[[131 121 132 127 132 120 128]
 [126 143 124 147 123 129 129]
 [127 156 127 126 128 123 128]] | 128

[[104 113 118 142 126]
 [126 119 115 127 125]
 [127 143 140 103 120]] | 126

[[124 119 152 123 153 120]
 [124 109 106 119 140 133]
 [129 124 132 133 151 108]] | 120

[[121 131 119 125]
 [104 120 121 153]
 [116 106 106 130]] | 125

[[128 130 130 129 130 129]
 [125 111 108 107 107 107]
 [127 125 125 125 125 125]] | 129

[[133 144 128 115 126 114]
 [119 113 121 144 102 144]
 [152 137 135 110 128 113]] | 114

[[114 127 129 113 128]
 [109 128 129 108 129]
 [154 119 126 153 124]] | 128

[[105 150 136 142]
 [101 154 132 126]
 [101 154 136 141]] | 142

[[121 130 121 128]
 [156 134 142 140]
 [145 117 140 128]] | 128

[[141 131 134 140 124 125]
 [123 127 127 120 131 132]
 [103 121 109 126 121 113]] | 125
---
[[123 127 147 147 131]
 [124 128 156 149 126]
 [153 144 155 157 125]] ans = 144

[[138 125 135 140]
 [132 123 145 142]
 [125 106 132 113]] ans = 106

[[127 125 135 118]
 [127 140 117 130]
 [131 127 152 128]] ans = 127

[[122 152 132 108]
 [150 122 124 128]
 [115 113 131 109]] ans = 113

[[150 137 144  99]
 [134 143 126 120]
 [135 116 140 126]] ans = 116

[[136 118 128 129]
 [120 125 126 123]
 [118 154 129 117]] ans = 154
---
[[132 134 127 135 123 132]
 [153 152 137 147 102 129]
 [136 130 145 122 124 157]] → 132, 157

[145 101 129 128 128] → 145, 128

[106 146 100 140 126] → 106, 126

[[136 112 144 156]
 [126 111 153 148]
 [138 112 142 157]] → 136, 157

[150 105 122 100] → 150, 100

[118 134 120 137 106 130] → 118, 130

[[133 116 125 120 146]
 [127 115 139 151 126]] → 133, 126

[[111 137 145 127 114 119]
 [144 101 114 128 133 134]] → 111, 134

[[130 147 106 143 130 147 130]
 [109 113 140 136 152 127 128]
 [132 145 107 146 146 124 128]] → 130, 128
---
[[157 136 109 119]
 [131 138 116 109]
 [100 147 123 143]]: 116

[[106 114 130 103 133]
 [106 113 130 104 133]
 [109 123 134 108 144]]: 130

[[104 118 123 147 131 118 143]
 [156 128 113 148 119 103 143]
 [130 111 132 107 125 140 154]]: 113

[[124 137 122 104]
 [140 121 139 133]
 [121 129 125 135]]: 139

[[116 127 118 130 133 145]
 [118 119 112 124 139 150]
 [143 129 134 117 128 109]]: 112

[[129 138 149 132 125 147 100]
 [116 124 146 133 124 146 105]
 [126 123 128 139 131 124 134]]: 146

[[149 158 125 148]
 [139 119 116 136]
 [101 142 138 104]]: 116

[[112 124 108 142]
 [116 129 117 133]
 [154 127 156 100]]: 117

[[111 144 111 131 125]
 [147 136 111 132 154]
 [124 110 121 104 106]]: 111
---
[[146, 128, 109, 113, 138], [149, 116, 140, 136, 115], [146, 129, 109, 114, 158]] 113
[[138, 150, 118, 109, 130], [154, 98, 103, 118, 98]] 109
[146, 150, 144, 132, 110] 132
[131, 115, 122, 130, 100] 130
[139, 150, 129, 119, 130] 119
[157, 126, 153, 129, 153] 129
[119, 112, 121, 150, 140] 150
[104, 126, 121, 127, 137] 127
[130, 140, 158, 157, 153] 157
---
[153 103 112 110 100] -> 112
[103 106 128 132 129] -> 128
[118 128 134 156 142] -> 134
[126 150 108 121 139] -> 108
[116 150 152 143 149] -> 152
[150 131 142 119 137] -> 142
[137 128 151 139 119] -> 151
[124  99 134 129 105] -> 134
[132 138 156 113 132] -> 156
---
[127 127 133 133 150 141 126] => 127
[158 145 150 124 136 134 131] => 145
[119 157 112 125] => 157
[128 151 101 115 105 129 144] => 151
[141 125 151 139 106 127 124] => 125
[152 149 128 128 135 146] => 149
[107 131 124 136 129 126  98] => 131
[128 146 156 105] => 146
[120 135 104 126 105] => 135
[107 128 135 119 132] => 128
---
[[120 119 140 107 101 124]
 [102 126 106 126 144 120]
 [153 113 134 119 128 114]] ⇒ 128

[107 101 130 128 125 139] ⇒ 125

[115 115 100 116 120 111 114] ⇒ 111

[152 143 115 117] ⇒ 115

[135 148 100 125] ⇒ 100

[[150 119 133 118 118 125]
 [145 113 136 138 124 122]] ⇒ 124
---
[142 146 106 126 101 119 144] -> 144
[132 126 130 101 123 129] -> 129
[102 117 152 104 129] -> 129
[130 127 150 129] -> 129
[147 137 130 103 150] -> 150
[104 149 125 153 133 105 132] -> 132
---
[[ 99 123 136 127 130 113]
 [133 118 122 126 127 124]
 [133 142 129 143 132 116]] result: 99, 116

[127 129 107 130] result: 127, 130

[136 150 129 127 121 127] result: 136, 127

[[136 137 126 124 127 123]
 [123 144  99  99 127 118]] result: 136, 118

[[129 126 132 106 125]
 [129 127 132 105 128]] result: 129, 128

[[101 113 151 125 134]
 [151 128 124 140 140]
 [144 134 117 136 150]] result: 101, 150

[128 130 118 149 151] result: 128, 151
---
[127 102 127 152] 127
[109 153 141 123 142 126] 142
[106 116 117 104] 117
[124 127 158 134 122 129 130] 129
[110 112 119 117 150 134] 150
[142 125 110 111 145 152 136] 152
---
[120 103 123 113 140]	140
[115 138 139 116 151 101 132]	132
[102 114 101 136 132]	132
[107 101 131 108 140 145 143]	143
[128 129 107 129]	129
[105 152 139 134]	134
---
[[139 156 138 128 128]
 [128 129 140 156 137]] out 156

[133 130 142 152 115] out 130

[113 117 122 140 156 116 124] out 117

[[134 128 119 128]
 [108 134 135 121]
 [156 125 144 138]] out 128

[[122 137 123 114 113 118 130]
 [112 132 128 120 119 122 137]
 [117 134 120 103 114 116 135]] out 137

[106 118 157 131] out 118

[125 111 147 114 143 150 142] out 111

[126 141 133 149 153] out 141
---
103	136	116	113	101	123	108 out 116

155	107	110	143	152 out 143

132	150	137	120 out 132

150	144	143	128	133 out 143

113	155	125	135	146 out 135

135	109	105	144	122	156 out 135

121	112	134	137	151	118	116 out 134

132	128	119	135	130	122
114	122	134	119	126	129
149	142	128	134	122	137
out 137

101	124	146	116
123	129	132	144
out 132
---
array([143, 117, 136, 126, 129, 107]) value 143, 107

array([[136, 108, 132, 122, 134, 110, 111],
       [122, 127, 125, 128, 121, 128, 121],
       [132, 135, 125, 131, 133, 133, 150]]) value 136, 150

array([[129, 139, 141, 133, 125],
       [132, 149, 139, 135, 119]]) value 129, 119

array([121, 125, 127, 130, 156]) value 121, 156

array([[104, 132, 119, 126, 135, 124],
       [147, 140, 136, 124, 121, 118],
       [121, 135, 121, 126, 121, 105]]) value 104, 105

array([156, 128, 135, 129, 139]) value 156, 139

array([[128, 131, 128, 128, 128, 126],
       [121, 107, 141, 121, 122, 123],
       [116, 139, 117, 127, 130, 111]]) value 128, 111

array([[129, 147, 143, 134, 133, 126, 112],
       [136, 146, 148, 139, 124, 127, 122],
       [140, 118, 116, 151, 134, 133, 108]]) value 129, 108
---
Input: array([119, 127, 102, 111])
Output: 119
Input: array([132, 119, 109, 149, 122, 145, 112])
Output: 132
Input: array([125, 156, 138, 124, 137])
Output: 125
Input: array([154, 113, 120, 125])
Output: 154
Input: array([105, 140, 118, 128, 127, 131])
Output: 105
Input: array([105, 125, 119, 139, 115, 137, 154])
Output: 105
Input: array([148, 126, 109, 143, 137, 106])
Output: 148
Input: array([137, 148, 117, 136, 114, 107])
Output: 137
---
Input: [123 153 132 133]
Output: 123
Input: [134 124 157 132 145]
Output: 134
Input: [145 155 150 138 142 142]
Output: 145
Input: [131 121 111 120 132 123 105]
Output: 131
Input: [150 125 131 115 145]
Output: 150
Input: [154 105 128  99]
Output: 154
---
[[128, 100, 128, 115, 123, 127, 128],
 [143, 151, 129, 120, 144, 123, 124],
 [125, 127, 128, 139, 125, 128, 158]] 128

[[128, 134, 141, 125],
 [121, 135, 126, 153],
 [109, 134, 133, 147]] 141

[[128, 136, 128, 136],
 [129, 105, 136, 107],
 [128, 132, 130, 132]] 128

[[108, 137, 131, 130],
 [155, 148, 115, 129],
 [136, 130, 118, 131]] 131

[[133, 121, 119, 135, 140, 108],
 [123, 138, 146, 100, 107, 107],
 [134, 126, 124, 129, 137, 129]] 119

[[147, 153, 104, 103, 111, 122, 149],
 [109, 98, 121, 133, 119, 112, 101],
 [126, 119, 129, 129, 103, 109, 112]] 104
